Each row below holds a small network's activations on one input, seen along a few directions.
Each table varies a few parts of the input and shows all the possible inputs, shuffled.
A made-up example of a description, with smaller parts first: values(2) and (point or line(9) or (line(4) and ring(8))).
Shared parts are said once, and a part with two or three values counts as separate values.
In the rows, zero is written as 128.

Other details of the inputs shift rows strongly along two fixed directions, in all tables alike. That doesn't count.

A family of inputs:
r1: [217 157 193  85 129 189 139 165 108 163 165 134 149]
r2: [ 64 127 116 196 129  94 121 116 139  80 107 155 135]
r3: [210 159 198  74  79 174 190 132  96 152 173  77 122]
r4: [ 71 170  41  88 125 133 101  62 101 146  84 132 139]
r5: [207 127 230 110  81 121 198 156 125 141 165  82 114]
r6: [112 174  58  60 129 163 110  82 101 162 111 125 139]
r7: [ 93 149  74 106 128 123 100 104 131 146  97 113 129]
r8: [ 67  82  66 158 147  90 116  95 157 108 110 128 105]
r9: [ 56  78  80 151 135  96 134 105 144 116 114 154 112]
r10: [156  77 156 136 159 108 143 177 139 142 128 112 108]
r11: [176 117 187 143 132 103 132 155 152 115 136 148 124]
r12: [ 97 249  78  62  49 186 137  27  51 145 116  74 166]
r13: [ 98  48 141 174 153  62 162 149 167 118 106 157  99]
r14: [ 80 137  73 101 127 141 127 101 120 146 109 141 133]
r15: [ 96  50 128 185 155  71 163 165 173 109 125 148  96]
r16: [ 94 219  68 109 102 188  95  86  84 128 121 132 176]
r17: [120  80 164 208 151  72 128 139 175  73 113 149 101]
r18: [167 132 173 145 131 122 114 152 148 117 132 128 126]
r19: [105  85 171 214 132  64 141 168 173  79 129 158 119]
r20: [213 145 186  87 121 193 130 158  98 163 174 134 145]
r21: [109  54 136 166 147  45 147 147 182 111 107 154  90]
r22: [218 116 208 128 142 157 136 197 131 128 166 119 121]
r23: [163  96 178 165 136 128 139 171 135 115 167 140 126]
r24: [ 73 153  79 112 122 125 115 121 116 149 108 124 141]
r25: [ 82 148  75 110 125 126 103 119 120 140 102 108 138]
r26: [220 184 164  73 132 204 109 146 101 159 156 107 144]
r27: [224 162 183  76 136 179 128 149 111 153 162 129 139]
r28: [106 130 135 168 135 115 109 128 130  89 115 130 137]
r29: [132 181  97  65 126 182 115 128  76 188 124 109 148]
r30: [ 88  91  97 142 142 112 135 133 133 134 136 132 116]
r31: [150  52 158 150 162  98 153 186 165 124 138 121  92]
r32: [124 135 119 144 132 140  99 105 132 104 136 127 133]
r33: [ 95 155  91 140 119 152  91 100 109 100 131 121 152]
r34: [ 59  81  68 161 143  94 118 111 146 105 114 124 115]
r35: [226 164 190  83 134 171 124 148 100 159 150 129 140]
r36: [ 66 110  52 123 132 106 111  78 132 121 110 141 116]
r37: [ 66 161  25 108 127 142  97  68 122 133  91 120 132]
r38: [109  76 171 205 140  72 149 144 167  82 116 170 117]
r39: [214 145 201  77  83 171 187 130  92 156 190  71 125]
r40: [155 119 126 105 151 132 124 139 125 159 117 111 114]
r41: [212 126 220 120 125 141 146 189 135 149 156 141 138]
r42: [ 65 194  72 139 101 138  78  89 112  98  96 123 163]
r43: [ 94  54 143 170 142  55 157 159 177 119 109 157 101]
r44: [ 84 183  62 113 110 155  85  53 102 109 118 143 156]
Description of these inputs: line(4) and (point or (values(2) and ring(5))).
Question: The inputs of r39 and r5 match in every part but the line(4) part. If r34 is changed in the same way as r39 into r5, which row does it become?
Answer: r25
Question: Which other rows agree with r4 in the line(4) part? List them by row number.
Answer: r2, r10, r12, r13, r17, r28, r29, r35, r38, r40
Question: Change only the values(2) part in r1. List by row number the other rows that result.
Answer: r14
Question: Start at r32 and move only the line(4) part, one step at a time. The first step leads to r26. Which rows follow, in order?
Answer: r17, r18

A family of inputs:
r45: [ 68  90  98 169 160  83 109 120 166  93  88 159 119]
r46: [204  92 227 166 131  98 149 198 166 112 151 155 114]
r47: [130 190  95  78  91 175 115  68  90 134 138  94 141]
r48: [151  73 162 140 150  85 161 167 163 141 131 113  90]
r49: [145 109 186 149 100  87 163 148 150 118 140 128 114]
r50: [ 59  98 112 193 111  88 155  87 146  71 112 129 115]
r51: [154 118 125 115 141 155 107 160 125 149 138 125 143]
r52: [ 85 160  73 151 113 136  88  70 130  81 114 140 140]
r53: [134  89 186 182 115  87 185 154 152  99 134 125 113]
r54: [ 66  86  93 177 154  85 107 108 153 102 100 169 117]
r55: [146 169 164 131 123 159 113 142 105 127 138 131 152]
r56: [101 212  82 107 112 177  83  84  79 111 121 127 168]
r57: [151 113 134  93 134 133 147 134 123 158 119 117 111]
r58: [191 103 162  79 129 148 148 174 115 170 162  96 120]
r59: [180 168 129  68 144 194 108 155  93 181 159 127 150]
r60: [172 146 130  62 127 170 150 146 104 180 161 107 128]
r61: [ 92 136  83 103 122 127 128  86 112 151 110 128 130]
r62: [ 76 150  60 143 149 118  88 103 133 127  86 132 140]
Question: The inputs of r58 and r51 match in every part but one. If r48 is changed in the same way as r58 into r51, which row does it become?
Answer: r62
Question: What is each input in this table made of?
Answer: values(2) and (line(4) or ring(5))
Question: Change only the values(2) part in r56. List by row number the other rows that result.
Answer: r50

A family of inputs:
r63: [164 137 135  90 123 156 127 139 114 147 151  97 127]
r64: [ 76 102 101 151 121  87 137  96 146 114 113 148 117]
r65: [ 97  95 107 152 125  97 132 113 153 102 121 118 108]
r66: [149 168 113  99 136 186  99 139  99 151 140 126 150]
r67: [166 210 170 105  88 165 124 119  96 129 133 114 160]
r68: [147 158 133  82 119 179 138 133  81 171 145 117 144]
r69: [155 131 142 106 136 123 134 145 123 149 117 130 123]
r70: [168 163 119  80 131 182  94 130 107 158 139 126 149]
r71: [120 171  95  87 106 169 123 112  97 159 139 119 151]
r72: [ 67 167  66 116 110 124  97  86 123 128  89 129 148]
r73: [167  99 155 122 147 123 148 140 140 135 134 108 102]
r74: [155  47 187 160 142  78 173 180 171 115 155 143  98]
r75: [151  96 143 133 137 110 138 135 142 130 140 113 108]
r76: [159 121 141  97 131 137 149 130 119 153 139 133 122]
r77: [ 30 141  42 170 130 110  84  84 139  86 100 156 142]
r78: [167 152 183 142  99 144 144 118 120  95 154 104 133]
r79: [173 110 218 165 103 112 175 147 143  94 162 139 123]
r80: [100 137  93 131 147 130 102  96 134 117 105 149 128]
r81: [136  75 142 153 148  88 148 134 155 109 128 123  95]
r82: [152 129 152 121 133 135 135 170 126 150 128 120 134]
r83: [143 102 160 137 136  96 138 170 153 129 128 131 117]
r84: [ 33 153  53 147 125  95 111  68 135 106  66 142 131]
r85: [117 167  97  91 110 172 127 114  92 156 135 122 150]
r86: [137 112 130 135 145 121 108 130 138 128 129 145 124]
r87: [178 138 196 168 120 133 130 142 137  89 151 142 139]
r88: [154 100 151 137 133 123 139 158 139 130 153 108 108]
r89: [ 53  96  85 161 116  84 134  91 156  97 109 150 122]
r90: [125  83 148 174 157 109 127 160 142 109 130 148 120]
r91: [124 123 108 132 147 124 107 117 132 118 116 149 123]
r92: [161 175 128  72 120 156 114 130 102 178 122 116 145]
r93: [ 73 103 122 173 135  83 131 137 142 108  97 139 123]
r94: [123 138 109 119 122 151 124 125 110 135 133 100 132]
r95: [145 181 121  84 116 162 113 142 100 170 127 113 148]
r96: [ 66 150  69 132 118 140 115  87 103 118 110 107 138]
r97: [155  94 153 144 153 119 123 164 149 119 146 142 123]
r98: [123  87 145 142 141 102 163 127 150 125 124 145 102]
Question: What is each input in this table made of?
Answer: values(4) and (point or line(8))
Question: The inputs of r89 and r70 match in every part but the values(4) part. If r71 is changed in the same way as r89 into r70, which row does it become?
Answer: r77
Question: Change only the values(4) part in r96. List by row number the other rows that result.
Answer: r68, r90, r93
Question: Which other rows agree with r88 in the values(4) part? List them by row number.
Answer: r63, r65, r73, r75, r78, r81, r94, r96
Question: Change only the values(4) part in r75. List by row number the other rows that result.
Answer: r64, r86, r92
